Each row below holds a small network's activations on one input, seen along a few directions.
Each table varies a few parts of the input and shows all the possible inputs, shuffled.
Descriptions start from the smaller parts, as in this example, which fits no table here: one of 6 places along a line, together with either a single point or one of 11 places around a ring or (one of 2 separate values, together with one of 8 places around a ring).
Shared parts are said once, and a part with two or three values counts as separate values.

Other details of the inputs shift rows strongly along three fixed directions, in all tables alike. That doesn't count.
To show where, the next rows are all for the same input, with only those details redrawn:
[ 0.33 -1.61 -4.43  0.25 -1.21  5.73  5.15  1.66 -1.54  0.07 -2.55]
[ 3.49  2.26 -2.21 -4.49  2.52  4.59  4.71 -3.10  8.85  6.65  7.07]
[ 0.28  4.36 -1.35 -2.29  1.33 -3.75 -0.03 -0.33  4.67 -1.47  4.55]
[-0.42 -1.02  1.60 -1.15 -2.47 -1.51  0.17 -2.09 -0.62 -0.42 -4.14]
[-0.43 -0.98  1.61 -1.15 -2.43 -1.55  0.16 -2.07 -0.63 -0.43 -4.14]

Table:
row 1: [-0.33  4.78  2.30  0.16  2.05 -3.38  1.14  1.50  3.64 -0.12  6.56]
row 2: [ 1.30  3.56 -1.40 -0.58  5.06 -1.99 -3.84 -0.52  2.72 -0.04  4.67]
row 3: [-2.58  3.64 -2.54  0.08 -0.82 -6.20 -1.77  3.24 -1.38 -9.19  0.79]
row 4: [ 0.88  2.23 -7.03  1.99  1.30  2.64  4.65  6.09  2.54  0.88  6.71]
row 5: [-1.38 -2.52  4.38  1.40 -4.57 -1.51  0.20  0.13 -1.24  1.19 -1.15]
row 6: [-0.16 -3.78 -0.18 -0.58 -2.27 -0.59 -3.10 -2.05 -0.20 -0.37 -3.39]
row 7: [ 2.49 -1.14 -0.42 -3.85 -1.37  0.81  1.16 -4.29  7.48  5.10  3.97]
row 8: [ 2.46  0.82  5.42 -5.51  2.37 -1.10 -2.32 -8.18  5.27  5.48  1.54]
row 9: [ 0.62 -2.15 -1.48  3.41  2.62  7.65  1.95  2.74 -4.08  1.44 -0.63]
row 10: [-2.45  4.13 -2.56  0.78 -0.39 -6.90 -1.79  3.48 -1.44 -8.21  0.15]
row 11: [-0.89 -1.35 -0.29  1.77 -1.82  6.69  6.14  3.47 -3.12  0.59  0.18]
row 12: [-2.60  3.43  0.61  3.00  2.32 -3.82 -4.79  4.67 -4.29 -7.24  2.97]
row 13: [-0.39 -0.45  0.47  1.67  0.02 -2.95 -3.29  1.32 -0.25  0.26 -0.08]
row 14: [ 1.15  2.81 -2.09 -2.29  4.01 -1.21 -3.99 -1.24  3.13 -2.15  5.15]
row 15: [-0.47 -1.21 -0.07  1.40  1.13  7.96  4.31  2.46 -4.83  0.24  0.28]
row 16: [-0.14 -2.39  0.66  0.92 -3.33 -2.87 -0.52 -1.08 -0.15  1.54 -3.71]
row 17: [-0.06 -0.55  2.38 -0.46  1.03 -0.31 -1.34 -2.32 -2.77  0.19 -3.81]
row 18: [-0.63 -2.94  3.41  2.72 -1.13 -0.81 -2.14 -0.03 -1.34  1.84 -2.20]
row 19: [ 0.05 -1.10 -0.51  2.40  2.30  7.30  4.40  2.48 -4.47  0.89 -0.68]
row 20: [ 0.79 -3.78 -6.24  1.55 -0.50  5.77  1.75  1.90 -1.07  1.10 -2.29]
row 21: [-0.27 -1.43  1.87 -2.24 -0.08  0.49 -1.51 -3.24 -2.31 -1.83 -3.44]
row 22: [ 0.55 -1.93  0.78 -0.48  0.77  0.33 -3.76 -2.68 -1.98 -0.11 -3.93]
row 23: [ 0.31 -1.28 -3.80  1.26 -0.64  5.45  5.30  2.24 -1.98  1.01 -2.46]
row 24: [ 2.53 -1.89  4.14 -2.70  0.38 -1.93 -3.62 -6.69  6.46  8.07  0.77]
row 25: [ 1.02  1.63 -9.24  0.69  0.76  2.73  4.17  4.37  3.43 -0.77  5.35]
row 26: [ 0.40 -1.42  3.08  0.85  1.26  0.38 -3.53 -1.23 -3.15  1.30 -3.08]
row 27: [-0.83 -2.40  3.77  2.38 -3.31 -2.18  0.37  0.10 -0.80  1.78 -2.04]
row 28: [-0.25 -0.31  4.04 -0.19  0.92 -0.15 -1.16 -1.46 -3.54  0.57 -3.10]
row 29: [-3.16  2.11 -0.51  3.71 -0.15 -5.38 -4.08  5.84 -2.61 -6.57  3.16]
row 30: [-0.63 -0.41  4.00  0.18 -2.06 -1.65  0.54 -0.56 -1.82  1.03 -3.30]
Changing only one part turns row 6 into row 18. The same change can be made to row 21. Which row results?
Answer: row 19
What do these inputs look like to the network?
Answer: one of 5 places around a ring, together with one of 6 places along a line
Which other rows does row 4 become when the place on the line of 6 takes its other values? List them by row number.
Answer: row 5, row 7, row 16, row 25, row 27
Which other rows does row 1 become when the place on the line of 6 takes its other values? List them by row number.
Answer: row 3, row 10, row 11, row 23, row 30
